These are the activations of a small neural network, seen along a few directions. Each row is one input.
In each table, some parts of the input vary, and every possible input appears once, in random order.
A made-up example of a description, with smaller parts first: one of 3 separate values, together with either a single point or one of 11 places along a line or (one of 6 places along a line, together with one of 8 places around a ring).
Shared parts are said once, and a part with two or three values counts as separate values.
In the rows, zero is written as 128.

Other details of the inputs shift rows strongly along three fixed directions, in all tables alike. That doesn't count.

A family of inputs:
R1: [174 142 137 101 124 142 116 127 122 173  72 113]
R2: [ 99  96 140 146 164 127 129 137 101 119  92 163]
R3: [116 111 175 153  92 107 142 118 125 120 125 121]
R4: [144 153 142 103 103 148 117 113 114 152  72  95]
R5: [119 145  95 136 169 107 156 114 139  95 206 142]
R6: [ 89  92 138 140 163 140 135 134 102 116  93 153]
R7: [123 116 181 142  88 116 140 112 126 107 132 130]
R8: [ 97  78 134 172 142 129 149 138 121  94 136 156]
R9: [104 120 189 140  87 148 122 142 107 136 130 125]
R10: [147 157  71 112 130 118 118 123 164 132 178  96]
R11: [137 141 132 133  64 118 106 101 149 131 155  87]
R12: [163 127  96 118 208 139 129 164 114 141  73 161]
R13: [106  88 155 143 162 138 118 120 119 128 122 164]
R14: [151 149  96  85 162 141 106 146 136 152  81 104]
R15: [118 134  77 143 158 127 149 116 137  95 196 140]
R16: [170 150  96  86 154 138 121 187 120 167 116  95]
R17: [ 98  81 125 170 135 121 144 134 121  91 150 155]
R18: [132 122 103 108 191 152 127 173 124 133  58 151]
R19: [159 111  91 116 211 128 126 184 115 153  54 161]
R20: [105  83 155 138 156 139 133 121 107 117 118 176]
R21: [174 148  96  95 169 126 100 154 136 169  78 121]
R22: [139 155 142 121  90 103 117 104 154 135 161  90]
R23: [136 160  96  90 133 120 115 114 126 141 129 117]
R24: [107 117 171 137  91 124 117  93 106 135 115 140]
R25: [148 149 130 118  85 108 134 120 142 148 128  86]
R26: [100 123 173 148  91 126 114 106 116 146 103 148]
R27: [118 153 159 108  62 131 117 107 110 143 181  88]
R28: [130 121  76 137 164 127 138 159 148 103 150 155]
R29: [157 130 139 102 107 129 112 127 124 183  73 109]
R30: [156 157 151 117  84 114 127 136 152 146 104 103]
R31: [154 147 131 123  74 133 121 139 151 145  97 101]
R32: [113 116 171 157  77 134 135 124 135 119 111 131]
R33: [135 165  73 103 109 110 138 100 152 124 205 100]
R34: [155 150 144 104 108 137 104 148 126 165  37 117]
R35: [141 148 128 125  86 121 117 110 153 137 147  88]
R36: [105 112 148 149 161 140 132 121  99 109 102 163]
R37: [173 172  85 103 142 120 141 133 149 135 144 100]
R38: [122 110 186 153  93 127 125 117 136 116 117 118]
R39: [ 89 126  77 140 139 114 148  95 140  84 241 144]
R40: [128 139  74 137 175 125 154 127 138  99 185 141]
R41: [121 169  90 107 101  99 141  83 152 118 230 101]
R42: [ 94 106 149 163 139 125 152 133 137  93 151 165]
R43: [118 121 191 142  93 152 126 130  93 129 132 118]
R44: [104  95 151 142 155 141 128 133 120 133 107 176]
R45: [111 112 189 139 100 147 110 136 106 131 138 114]
R46: [128 125  99 116 196 130 113 147 127 125 108 149]
R47: [167 163  65 111 128 122 130 129 147 127 159 102]
R48: [101 122  99 109 174 138 134 124 116 108 136 146]
R49: [ 98  88 130 166 147 124 154 135 122  97 144 153]
R50: [124 105 162 148  66 131 128 112 122 105 127 126]
Each input here is: one of 5 separate values, together with either a single point or one of 4 places along a line or one of 5 places along a line.
Changing only the choice among 5 separate values turns R28 into R47. The same change can be made to R30. Which row results?
> R5
Changing only the choice among 5 separate values turns R49 into R35. The same change can be made to R3. Which row results?
> R22
Change only the place on the line of 4 in R36. List by row number the other rows that result.
> R1, R4, R12
List by row number the other rows that have the choice among 5 separate values in common with R39.
> R7, R20, R23, R24, R27, R33, R41, R48, R50

A family of inputs:
R51: [144 155 115 110 113 115 127 117 145 139 143 105]
R52: [145 157  76 108 150 130 135 143 143 125 158 114]
R53: [145 160 108 113 111 120 126 125 144 133 145 101]
R54: [121 117 169 128 117 133 123 123 102 151  72 148]
R55: [149 131 116 120 128 126 129 148 141 138 103 117]
R56: [174 142  72 101 179 129 134 174 138 133 106 119]
R57: [145 136 129  95 120 144 102 122 121 163  66 111]
R58: [124 151 124 104 117 127 109 102 122 161 114 111]
R59: [143 123 167 134  86 141 128 127 118 131 100 109]
R60: [126 106 185 154  86 130 130 119 122 123  97 125]
R61: [142 142  87 115 160 114 132 133 149 124 156 135]
R62: [113  97 124 148 160 139 145 145 114  98 139 156]
R63: [107 100 137 157 156 130 145 129 120  93 151 157]
R64: [157 122  80 120 177 123 132 163 143 127 118 140]
R65: [113 145 126 112 113 125 112 119 120 143 170 110]
R66: [135 119 104 138 165 127 133 154 143 112 129 150]
R67: [125 150 122 128  97 115 127 107 146 130 161 107]
R68: [112 144 132 131  80 117 128  99 134 128 165 104]
R69: [118 128 162 135  90 134 131 108 120 118 136 119]
R70: [ 82  90 128 169 152 125 144 126 128  90 169 172]
R71: [104 120 180 140 100 139 112  99  98 148  90 137]
R72: [170  89 151 136 160 145 132 193 119 127  18 145]
R73: [ 93  93 141 159 173 131 150 132 117  81 152 174]
R74: [130 148 121 128  88 111 123  95 145 137 174 105]
R75: [129 141 147 111 105 131 103 108 117 157  81 114]
R76: [133 147  82 112 139 128 135 134 138 124 165 120]
R77: [ 77 104 169 150 134 128 128 111 112 121 178 151]
What do these inputs look like to the network?
> either one of 2 separate values or one of 5 places along a line or (one of 4 places along a line, together with one of 5 places around a ring)
Start at R72 and move only the place on the ring of 5, one step at a time. The first step leads to R55. Which rows follow, in order?
> R67, R51, R60
Change only the place on the line of 4 in R63. List by row number the other rows that result.
> R59, R60, R74
